These are the activations of a small neural network, seen along a few directions. Each row is one input.
Each table varies a few parts of the input and shows all the possible inputs, shuffled.
Descriptions start from the smaller parts, as in this example, which fits no table here: one of 2 separate values, together with either a single point or one of 9 places around a ring or (one of 5 places around a ring, together with one of 6 places along a line).
Shared parts are said once, and a part with two or three values counts as separate values.

Rows:
x1: [-26  -1  32  15  20   3  11 -11   7  29 -24   5]
x2: [ 22  25 -16 -35 -47  31  -3  28 -41 -28  16  26]
x3: [-14  20  24  37  38  14  12  -2  24  11 -19   2]
x4: [ 35  13 -38   0 -54  15 -16  15 -65 -17   9  23]
x5: [-20 -22 -12   7  18 -27  17  -8  14   0 -11 -28]
x6: [-42 -21  18  13  17  -5  -9  -3  17   1 -11 -10]
x7: [ 55  30  24 -36 -38   8 -18  15 -29 -27  29   6]
x8: [ -3  -3   4   9  17 -15  37 -12   6  31 -24 -15]
x9: [-37 -34   7   3  21  13 -19 -11  15   2 -19 -15]
x10: [-30 -30 -14  12  16 -26  18 -26   1   0  16 -17]
x11: [-17 -10   3  15  19 -18  35 -31 -12  28   3  -5]
x12: [  5  45 -23 -32 -54  29 -31  31 -32 -11  18  18]
x13: [-15 -41  -5  -4   7  10   7 -20  32  -3 -21 -14]
x14: [-24 -18  21  14  20  -9   4   8  20  23  -9   9]
x15: [-12   1  14  37  37   2   7  19  38   5  -6   5]
x16: [-23 -30   6   7   3 -11  15  -8  34 -11 -17 -12]
x17: [ 42  72   7 -35 -16   1 -49   5   0 -18  32  25]
x18: [ 68  18   0   6 -47 -10 -34  -2 -55 -14  22   8]
x19: [ 66  26   8 -25 -26 -10 -24  14 -50 -19  16   6]
x20: [-26 -13   3  25  37  25 -15  -1  29 -12 -15 -19]
x21: [ 32  20 -30 -33 -34  15  -6  34 -60 -22   5  22]
x22: [-29   0  13  36  34   8  -4   6  33 -14  -7 -12]
x23: [ -2 -18  -8   8  21 -26  30   2  17  24  -8  -9]
x24: [ -6 -10  23   8   4   0  37 -16  26  19 -28   4]
x25: [-13 -29 -10  14  19 -26  28 -14   6  21  17   0]
x26: [-10 -35 -24  -5  19  -5  10 -17  16   8 -17 -30]
x27: [ -6 -27  10   8   7 -13  28   3  36  10 -14   7]
x28: [  9  67 -31 -36 -29  22 -35  21 -11 -23  19  44]
x29: [-21 -41 -24   0  19  -5  11 -36   0   8  11 -20]
x30: [ 41  50  17 -31 -48   8 -45  15 -17  -3  36  -2]
The inputs of x28 and x21 match in every part but one. If x3 is changed in the same way as x28 into x21, which row does it become? -> x8
What do these inputs look like to the network? -> one of 5 places along a line, together with either one of 2 separate values or one of 4 places along a line
Start at x25 and move only the place on the line of 5, one step at a time. The first step leads to x23. Which rows follow, in order? -> x27, x14, x15

Rows:
x31: [  3 -15  25  29  34 -36  45  -4   2  38 -22   7]
x32: [-61   1   4  10  23 -13  -1 -35  55   2   0 -29]
x33: [ 13 -39 -22   1 -35  12 -14  16 -51 -35  12 -21]
x34: [-48 -33  27  16  27  26 -21 -11  53   9 -37  -3]
x35: [ 16  83 -30 -41 -40  12 -30  26 -18 -28  24  10]
x36: [-17  -9  48  42  39 -17  -7 -16  78  11  -3 -11]
x37: [ 25 -33 -61 -23 -29 -16 -14 -29 -33  -7  37   3]
x38: [ 19  43  24 -43 -34  30 -22  56 -16 -34   2  34]
x39: [-30 -27  -5  19  -5   3  47   2  -6  31 -46  10]
x40: [ 55 -17 -13   1   7 -18 -10  -4 -34  -7  12 -27]
x41: [-35 -23 -41  -3  22  -8  51  -4 -18  16  11   8]
x42: [ 60  69  43  -9 -11  25 -23   2 -10   3  10  19]
What do these inputs look like to the network? -> one of 3 separate values, together with one of 4 places along a line
The inputs of x40 and x31 match in every part but the place on the line of 4. If x37 is changed in the same way as x40 into x31, which row does it become? -> x41
Change only the choice among 3 separate values in x42. List by row number the other rows that result. -> x35, x38

Rows:
x43: [  2  37  27  -8  17  -3 -42   5  18 -10  15  -3]
x44: [-15  38 -11  -8   3  39 -16   8  29 -18   0  24]
x45: [20 47 22  5 -4 -6 17 28 23  2 11 22]
x46: [ 29   5  -5  17  -4 -10  20  -2 -35   0  -7  11]
x47: [ -8 -14 -53 -29 -16   4   0   7 -17   5   4  -4]
x48: [ 18 -19  14   9   0  -9 -13  -6 -19 -28  28 -13]
x49: [-23   2  -3  -8 -20  31 -22  16 -10  -6 -15  10]
x50: [ -6 -10 -35   7  -7  14  -4  14 -21 -23  -8  -1]
x51: [ 10   0  28  -6  -6   8 -39   2  -6   1   4 -15]
x52: [ 23   9 -20 -20 -15 -14  28 -19 -34  26   4   1]
x53: [ 29  10  25  -1 -20  -2  17  18  -6   3 -11  20]
x54: [  7 -13 -16 -15 -20 -20 -19 -28 -17  14  30 -14]
x55: [-85 -91  27  57  93 -29  74 -43  97  35 -55 -38]
What do these inputs look like to the network? -> either a single point or (one of 3 separate values, together with one of 4 places along a line)
Start at x45 and move only the place on the line of 4, one step at a time. The first step leads to x53. Which rows follow, in order? -> x46, x52
Change only the choice among 3 separate values in x47. List by row number the other rows that result. -> x52, x54
